These are the activations of a small network on made-up records, seen along a few directions, one row for each record.
After each row come some of the record's fields: LINOF, RUZIT, TABOF, KULA, KAS, ROLAL, ZIL.
Other fields move the rows too, some of them a lot.
Random noise pushes rows far along 4 fixed directions. That doesn't count. These rows show it; they differ only by the noise:
[ 104 -254  -72   87 -295  264  -64 -290   13  112  -54  289  151 -293
  243  602 -208 -572 -331 -107 -458   61  151  143 -115 -378]
[ 127  -99  -19   36 -193  205  -54 -161   24   99  -36  121  198  -75
  219  279  -54 -222 -124  -64 -170  -32  189  -58   78 -249]
[ 452 -277   40 -180 -206  151 -585 -357  102   44 -526  266 -352 -261
  152  639 -370 -530  150  154 -488  587  635 -226 -296   98]
[-182  182   62   28 -326  133  -39  152  -87  146  192  206 -133   74
 -333  216  -33 -347 -152   23  137  132  -51  111  -54  -49]
[ 244 -229  -52    2   -8  185   -3 -280  109  134   11   37  353 -179
  536  279  -19  -33 -114 -142 -359 -128  149 -170  105 -382]
[ 301  -13   87 -262  359  -60 -133  -49  204  219  174 -202   50   14
  438  -88  146  562  316  -22 -110   56   43 -574   85  -46]

[  37   79 -119   60 -256   39 -283 -103   28  131 -452  263  192   71
  153  162   64    6  172  112  -45  121  372 -169  117  374]  LINOF=met, RUZIT=kuro, TABOF=zofa, KULA=rure, KAS=zag, ROLAL=mami, ZIL=pagu
[-118   -3   69 -138  190  -55 -167  129   22   -5  239 -109 -467  -19
 -455   61 -121   86   35  232   85  427 -261   97 -262   54]  LINOF=met, RUZIT=nos, TABOF=kabit, KULA=rure, KAS=zupi, ROLAL=mami, ZIL=vipa
[  14  333   60  193 -316   24 -261  121 -212 -187 -472   71   81  412
 -502 -300  265   -6  374  176  555   41  440 -360  346  638]  LINOF=sini, RUZIT=kuro, TABOF=zufu, KULA=rure, KAS=zag, ROLAL=mig, ZIL=pagu
[ -28  618  355 -340  164 -250 -310  513  -36    9   19 -256 -329  346
 -297 -422  277  387  512   54  626  252  -15 -361  154  665]  LINOF=met, RUZIT=kuro, TABOF=sefeb, KULA=rure, KAS=zupi, ROLAL=mami, ZIL=vipa
[-155  359  256 -259 -431   -7   -7  327    2  241  -34   96   11   68
 -200   15  144 -474  -47 -214  122   89  130  259   32  285]  LINOF=met, RUZIT=kuro, TABOF=sefeb, KULA=bezo, KAS=zupi, ROLAL=mami, ZIL=pagu
[ 357 -268  -20  -20  -13  218  -81 -391  101  -72 -184 -166  292  -76
  524  -73  104   91    0   -6 -245 -256  537 -190  288 -101]  LINOF=sini, RUZIT=nos, TABOF=zufu, KULA=kal, KAS=zupi, ROLAL=mig, ZIL=pagu
[-183   78 -128  216 -337   23  -12   69 -116   32 -200  204 -120  157
 -300   14    4    5   74  383  200   56  174   23   16  168]  LINOF=met, RUZIT=nos, TABOF=zofa, KULA=luz, KAS=zag, ROLAL=mig, ZIL=pagu
[-246  133  -46   86    2 -205  -61  197 -189  -91 -202   -7 -249  218
 -569  -73   63  272  249  315  246  103  137 -188 -120  286]  LINOF=sini, RUZIT=bol, TABOF=dubi, KULA=kod, KAS=zag, ROLAL=mig, ZIL=pagu
[  59  -91 -246  227  188  -61   23 -137 -112   14 -264 -100  380  164
  276 -131  177  480  254    3  131 -252  139 -412  111  162]  LINOF=sini, RUZIT=kuro, TABOF=dubi, KULA=kod, KAS=zag, ROLAL=mig, ZIL=vipa
[-261  220   60  207 -251  171  107  232  -27 -196   23 -119   -5  281
 -394 -115  -17  -20 -137   43  459   18   -1  190  160  -69]  LINOF=met, RUZIT=nos, TABOF=kabit, KULA=rure, KAS=zupi, ROLAL=mami, ZIL=vipa
[  51 -127   48 -123   30  -69 -425  -68   86   79 -123  232 -389 -238
  -62  295 -100  -89  121   84 -296  448  124  100 -391  356]  LINOF=sini, RUZIT=kuro, TABOF=zofa, KULA=rure, KAS=zupi, ROLAL=mami, ZIL=pagu
[ 264 -215  240 -407   54  -65 -243 -216  186  131 -119  -27 -360 -279
  178  400 -222 -162   49  102 -393  355  293 -116 -157  150]  LINOF=met, RUZIT=nos, TABOF=zufu, KULA=bezo, KAS=zupi, ROLAL=mig, ZIL=pagu
[ 133  212   -5  -59 -280   49  -35   47    9  249 -238  167  593  135
  280   30  159 -279   55 -191  109 -167  278 -148  283  130]  LINOF=sini, RUZIT=kuro, TABOF=sefeb, KULA=bezo, KAS=zag, ROLAL=mami, ZIL=vipa
[ -46  -49 -122  284 -347  252  -55  -96 -157 -101  -89  252  261  -78
   25   71  -63 -497 -225 -106  -76  -68  132  286   30  156]  LINOF=sini, RUZIT=kuro, TABOF=zofa, KULA=rure, KAS=zupi, ROLAL=mig, ZIL=vipa
[-176  281 -255  229 -165    6 -140   62 -127  275 -205  238  112  281
 -125   52   94   50  208   27   93  149   10 -218 -193  466]  LINOF=met, RUZIT=kuro, TABOF=dubi, KULA=kod, KAS=zag, ROLAL=mami, ZIL=vipa
[  13 -221 -175   -5 -118   24 -145 -258  107  202 -226  388  101 -382
  355  551 -129 -270 -121   22 -602  175   75  -43 -208  107]  LINOF=met, RUZIT=kuro, TABOF=zofa, KULA=rure, KAS=zag, ROLAL=mig, ZIL=pagu
[ 154 -270 -186  -62   37  -49 -287 -169   93 -216 -658    1 -333  -62
 -338  147 -311  109  273  547  174  148  333 -206   57 -577]  LINOF=sini, RUZIT=tori, TABOF=kabit, KULA=luz, KAS=zag, ROLAL=mami, ZIL=vipa
[  -9   20   95 -152  151  -29 -255  -23  133 -243  -54 -134 -483   22
 -328 -169 -158   82  209  307  212  380  100 -141 -216  101]  LINOF=sini, RUZIT=niduz, TABOF=kabit, KULA=rure, KAS=zupi, ROLAL=mig, ZIL=vipa
[ -56  474  339 -535 -139 -232 -167  481  -73  205  -91 -150 -273  211
 -422 -217   16  -12  379   54  551  380  240 -192  205  275]  LINOF=sini, RUZIT=bol, TABOF=sefeb, KULA=bezo, KAS=zupi, ROLAL=mami, ZIL=vipa
[   8 -243 -184   48  -30   83    1 -301  112   39   10  -37  129 -199
  181  212  -13  -31 -199  113 -319   33   36   59  -55  -85]  LINOF=met, RUZIT=nos, TABOF=kabit, KULA=rure, KAS=zupi, ROLAL=mig, ZIL=pagu
[  52   15   48    6 -566  315    4   58  -28 -196 -367  198  408  -62
   13  174 -164 -666 -244 -205  161 -263  335  337  273 -107]  LINOF=met, RUZIT=kuro, TABOF=sefeb, KULA=rure, KAS=zupi, ROLAL=mig, ZIL=vipa
[  34   33   87  -88   -8  -31  -99   34    9  -41   30  -74   22  130
  -16 -141  128   85  -12 -133   92  -12  119  175  264  236]  LINOF=sini, RUZIT=kuro, TABOF=kifoz, KULA=rure, KAS=zupi, ROLAL=mami, ZIL=pagu
[  71 -164   -5  -38  304  -46  -42 -145  158   65  199   27  -26 -341
  441  191  102   57  -65 -246 -373  145 -227 -186 -248   21]  LINOF=sini, RUZIT=kuro, TABOF=zufu, KULA=rure, KAS=zupi, ROLAL=mig, ZIL=vipa
[-339   97 -286  248 -301  -69 -123   12 -222   67 -137  289 -380  161
 -644  329 -210 -311 -116  177  119  307 -159  162 -401   64]  LINOF=sini, RUZIT=tori, TABOF=dubi, KULA=kod, KAS=zag, ROLAL=mami, ZIL=vipa
[ 139 -491 -231  221  166   78 -178 -418 -116    7  -69  118 -305 -325
   74  442 -259 -316 -130   55 -641  421   23  159 -708  183]  LINOF=sini, RUZIT=nos, TABOF=dubi, KULA=kod, KAS=zupi, ROLAL=mig, ZIL=vipa
[  14  127   93 -245    1 -162 -197   43  225  225 -147  195   86 -192
   56  292    8  -22  141  -46 -300  156   55 -211  -79  126]  LINOF=sini, RUZIT=kuro, TABOF=sefeb, KULA=rure, KAS=zag, ROLAL=mami, ZIL=pagu
[  86   67   22  -33  201 -193  190  -42   44  109  147   23  241  -93
  280  174  200  192   91 -221 -340   10 -295 -188   35  -12]  LINOF=met, RUZIT=kuro, TABOF=kifoz, KULA=kupud, KAS=zag, ROLAL=mami, ZIL=pagu
[-375  215 -106  276 -182    4  -10  106 -284  110  149   77 -164  323
 -594  -40  -32  -26  -29  100  389  163 -136  213 -180  298]  LINOF=sini, RUZIT=nos, TABOF=dubi, KULA=kod, KAS=zupi, ROLAL=mami, ZIL=vipa
[ 191  283  253 -374 -104   -4   41  309  139  137 -119  -54  308   75
  328  -58   80 -105  156 -218   72 -136  160 -268  247  171]  LINOF=met, RUZIT=kuro, TABOF=sefeb, KULA=bezo, KAS=zag, ROLAL=mig, ZIL=vipa
[-478  248   94  205 -195   78  323  177 -159   19  561   85  126   59
 -149  -31  340 -175 -544 -293  207 -356 -357  423  136 -194]  LINOF=sini, RUZIT=kuro, TABOF=zufu, KULA=kal, KAS=zupi, ROLAL=mami, ZIL=pagu
[  49 -134  -43 -137  443 -101  -41   87  148    9  126 -200   24    4
  218 -106   -8  436  108  154  -96   67   23 -307   73 -446]  LINOF=sini, RUZIT=bol, TABOF=kabit, KULA=kal, KAS=zag, ROLAL=mami, ZIL=vipa
[  52   -4   51 -187 -152   84 -125   -3   31   24 -227  176   80 -212
   31  241 -147 -373  -45  -61  -11   76  160   42   15   36]  LINOF=sini, RUZIT=kuro, TABOF=sefeb, KULA=rure, KAS=zupi, ROLAL=mig, ZIL=vipa
[-127  -11  181 -139 -286   59  -55  145  -61   56   83  161 -176 -256
 -166  339 -157 -615 -288 -357 -177  289 -185  459 -222   25]  LINOF=met, RUZIT=kuro, TABOF=sefeb, KULA=rure, KAS=zupi, ROLAL=mami, ZIL=vipa
[ -45  141  192 -295  -74 -162  -38   43   84   88 -109  100  -11   81
  -45  128 -168 -157   98  125  115  120   22  -56   88 -243]  LINOF=sini, RUZIT=niduz, TABOF=sefeb, KULA=kupud, KAS=zag, ROLAL=mami, ZIL=vipa
[ -51   60   95  293 -200  220  169   -5 -211 -104  343    3  159  -21
 -105 -124    1 -644 -641 -331  -93 -246 -269  763  -27  -75]  LINOF=met, RUZIT=ligar, TABOF=sefeb, KULA=kod, KAS=zupi, ROLAL=mami, ZIL=vipa
[-272   22  -68 -115  276  -60   48  180   59  -20  281 -128 -344  -75
 -487  -40  -23  241  -39  231  176  109 -506  133 -133 -450]  LINOF=met, RUZIT=tori, TABOF=kabit, KULA=rure, KAS=zupi, ROLAL=mami, ZIL=vipa
[ 102 -237 -104  263  263   -2  106 -202   75  205  163   47  212 -261
  442  146  -53  149 -192 -113 -479  -93 -344   65 -172 -207]  LINOF=met, RUZIT=ligar, TABOF=zofa, KULA=kod, KAS=zag, ROLAL=mami, ZIL=vipa
[-181  -19 -444  500  149   64  322 -231 -116  191   71   55  715  253
  439 -244  303  415  -89 -196   24 -409 -125 -268  127   95]  LINOF=sini, RUZIT=kuro, TABOF=dubi, KULA=kod, KAS=zag, ROLAL=mig, ZIL=vipa
[  -3   45 -198  133  -55   10 -195 -199 -176  102 -160  117  -23  115
  -12   14  -81  -43   97  -19  -40  192  172 -149 -164  493]  LINOF=sini, RUZIT=kuro, TABOF=dubi, KULA=kod, KAS=zupi, ROLAL=mig, ZIL=vipa
[   4  -70   61  -89    7   81  158  -53  115   11   78 -209  414 -143
  398 -250  205   99  -98 -332  -83 -383   72  101  277  -99]  LINOF=sini, RUZIT=kuro, TABOF=sefeb, KULA=rure, KAS=zupi, ROLAL=mig, ZIL=pagu
[-271 -109 -196  231 -104   57  149   49   11 -167  -48  134 -227  -78
 -388  197 -245 -295 -364  225  -16   15 -208  334 -124 -791]  LINOF=met, RUZIT=tori, TABOF=kabit, KULA=luz, KAS=zag, ROLAL=mami, ZIL=vipa
[  65 -142   40  -98  227 -119  -75   37  -63 -376  127 -179 -703 -228
 -374  -29 -203  -63  -31  174   32  154 -164  253 -192 -312]  LINOF=sini, RUZIT=tori, TABOF=kifoz, KULA=luz, KAS=zupi, ROLAL=mig, ZIL=vipa
[-189  401  243 -138 -548  146  195  301  -99   29  -95  145  338  187
 -290   31   32 -538 -165  -33  493 -213   79  309  220 -207]  LINOF=met, RUZIT=niduz, TABOF=sefeb, KULA=bezo, KAS=zupi, ROLAL=mami, ZIL=vipa
[-102 -128 -159  110  334  -52  132 -249  -50   38  445 -132   56  -51
  205 -122   -2  293 -100  -80 -216 -106 -405    7 -327  -59]  LINOF=sini, RUZIT=niduz, TABOF=dubi, KULA=kod, KAS=zupi, ROLAL=mig, ZIL=vipa

Which values does each new row have?
[ -39   33 -102  199  106  -32  111   46  -62   17  234  -64   81  102
    6 -227   62  502  116  122  237 -126 -150  -50   68 -170]  LINOF=sini, RUZIT=nos, TABOF=zofa, KULA=luz, KAS=zupi, ROLAL=mami, ZIL=vipa
[  -6  116 -185  110   48   40  223  -28  154   94  -93  -59  623  194
  457 -279  403  412   80 -141  126 -372  143 -269  483  149]  LINOF=met, RUZIT=kuro, TABOF=kifoz, KULA=rure, KAS=zag, ROLAL=mig, ZIL=pagu
[  98 -174 -170  139  -63   58  -57 -200   90   82 -205  279  289 -155
  463  227  -58 -106  -55 -127 -297  108  143 -224  -34  130]  LINOF=sini, RUZIT=kuro, TABOF=zofa, KULA=rure, KAS=zag, ROLAL=mig, ZIL=vipa
[  26   44  -22    2  223 -131  193   76   84   75  104 -138  258   99
  345 -282  197  699  264  108  106 -221 -256 -341  146 -340]  LINOF=met, RUZIT=niduz, TABOF=zofa, KULA=luz, KAS=zag, ROLAL=mami, ZIL=vipa
[  49  165  429 -396  302 -226 -253  266   49 -156  243 -218 -673  337
 -483 -410  -45  260  395  295  439  299  -73  -79  -66  141]  LINOF=sini, RUZIT=niduz, TABOF=zufu, KULA=kupud, KAS=zupi, ROLAL=mami, ZIL=vipa
[-195  115  177 -213  470 -150  131  324  117  -27  707 -252 -320 -102
 -177 -327  213  397    5 -122   39  -72 -514  239  -97  135]  LINOF=sini, RUZIT=kuro, TABOF=kifoz, KULA=rure, KAS=zupi, ROLAL=mig, ZIL=pagu
[ -60 -131 -235   99  260 -119   12 -238   -4  237  337 -145   96  -48
  308 -243  226  402   15 -245 -330  -56 -166  -97 -268  341]  LINOF=sini, RUZIT=kuro, TABOF=dubi, KULA=kod, KAS=zupi, ROLAL=mig, ZIL=pagu
[  33 -116   -5  -59  330  -66  268   53  281  149  253 -316  388 -102
  381  -45   31  506  108   55  -33 -332 -211 -331  187 -478]  LINOF=sini, RUZIT=nos, TABOF=kabit, KULA=bezo, KAS=zag, ROLAL=mig, ZIL=vipa
[  -6  249   76  -43 -209   78 -224  141  -75  -73 -273   51  -33  194
 -142 -155  -71   61  263   83  362  119  277 -162  240  435]  LINOF=met, RUZIT=kuro, TABOF=zofa, KULA=rure, KAS=zupi, ROLAL=mig, ZIL=vipa
[ 442 -235  106 -155  140  -13 -422 -178  -51 -580 -555 -298 -603   79
 -262 -316 -184  173  370  400  357   77  562 -225  199 -117]  LINOF=sini, RUZIT=tori, TABOF=zufu, KULA=luz, KAS=zupi, ROLAL=mig, ZIL=vipa
[ -59  226  -99  118   67   77  333   69   59  251  165  -41  832  358
  528 -386  486  575    3 -280  335 -576  -38 -494  639 -237]  LINOF=sini, RUZIT=kuro, TABOF=zufu, KULA=kal, KAS=zag, ROLAL=mami, ZIL=vipa
[ -32  248  113  -23   82  -94 -120  376  -42 -186 -107 -176  -57  389
 -293 -463  204  331  417  116  665  -94  115 -236  397  413]  LINOF=sini, RUZIT=kuro, TABOF=kifoz, KULA=rure, KAS=zag, ROLAL=mig, ZIL=vipa
[  90 -310 -243  286 -241   57  -99 -302    8   53 -316  259  111 -161
  187  329 -108 -120  -41  233 -342   36  299   88  -91 -186]  LINOF=sini, RUZIT=nos, TABOF=zofa, KULA=luz, KAS=zag, ROLAL=mami, ZIL=pagu
[  96 -237  130 -144  -34   -6  -87 -193  276   47   -8  -93  -48 -337
  202  458 -277 -173 -144   24 -419   67  150  174 -112 -359]  LINOF=sini, RUZIT=nos, TABOF=kabit, KULA=bezo, KAS=zupi, ROLAL=mami, ZIL=pagu
[ -28   97  214 -421  358 -143   46  325  160  257  328 -120 -183   63
   85 -230  330  541  214   -2    2  -36 -245 -396   30  142]  LINOF=met, RUZIT=kuro, TABOF=zufu, KULA=kal, KAS=zag, ROLAL=mig, ZIL=pagu
[-414  110 -469  482  -72   26  325  -22 -188  161  125   80  473  267
 -182 -128  184  207 -177   30  245 -450 -353   46   88 -358]  LINOF=sini, RUZIT=tori, TABOF=dubi, KULA=kod, KAS=zag, ROLAL=mami, ZIL=vipa
[-120   67   52  -67  394 -165  285  267   61   35  424 -135   67   70
   18 -284  244  408  179  -46  194 -235 -443  -55  130 -101]  LINOF=sini, RUZIT=kuro, TABOF=kifoz, KULA=kupud, KAS=zag, ROLAL=mig, ZIL=vipa
[-136  -38  123 -236  184 -137   -1   66   89  111  273   30  -85 -299
  160  214   98  -30 -161 -142 -265    2 -309  119 -156   52]  LINOF=met, RUZIT=kuro, TABOF=sefeb, KULA=rure, KAS=zupi, ROLAL=mig, ZIL=pagu
[-187  -45 -143 -241  233 -185 -117  -57  232  152  152  -10 -434 -284
 -219  297  -61  175  -36  258 -271  295 -364  -10 -323 -312]  LINOF=met, RUZIT=tori, TABOF=kabit, KULA=rure, KAS=zupi, ROLAL=mami, ZIL=pagu
[-205  140 -148   92  183  -42  154  -41  -47  107  175 -125  163  151
   54 -227   86  441  144   84  148 -173 -253 -220  -89   12]  LINOF=met, RUZIT=niduz, TABOF=dubi, KULA=kod, KAS=zupi, ROLAL=mig, ZIL=vipa
[-415  286  264 -301 -280   -4  258  263   40    6  429  196 -294 -257
 -439  316 -273 -682 -312  -16   64   50 -517  533 -254 -405]  LINOF=met, RUZIT=niduz, TABOF=sefeb, KULA=kupud, KAS=zupi, ROLAL=mig, ZIL=vipa
[-115  452  285 -220 -420   75  129  342   35  -39 -131  -38  259  202
 -231 -212  -17 -328   80   49  601 -295  227   28  356 -118]  LINOF=sini, RUZIT=niduz, TABOF=sefeb, KULA=bezo, KAS=zupi, ROLAL=mig, ZIL=vipa
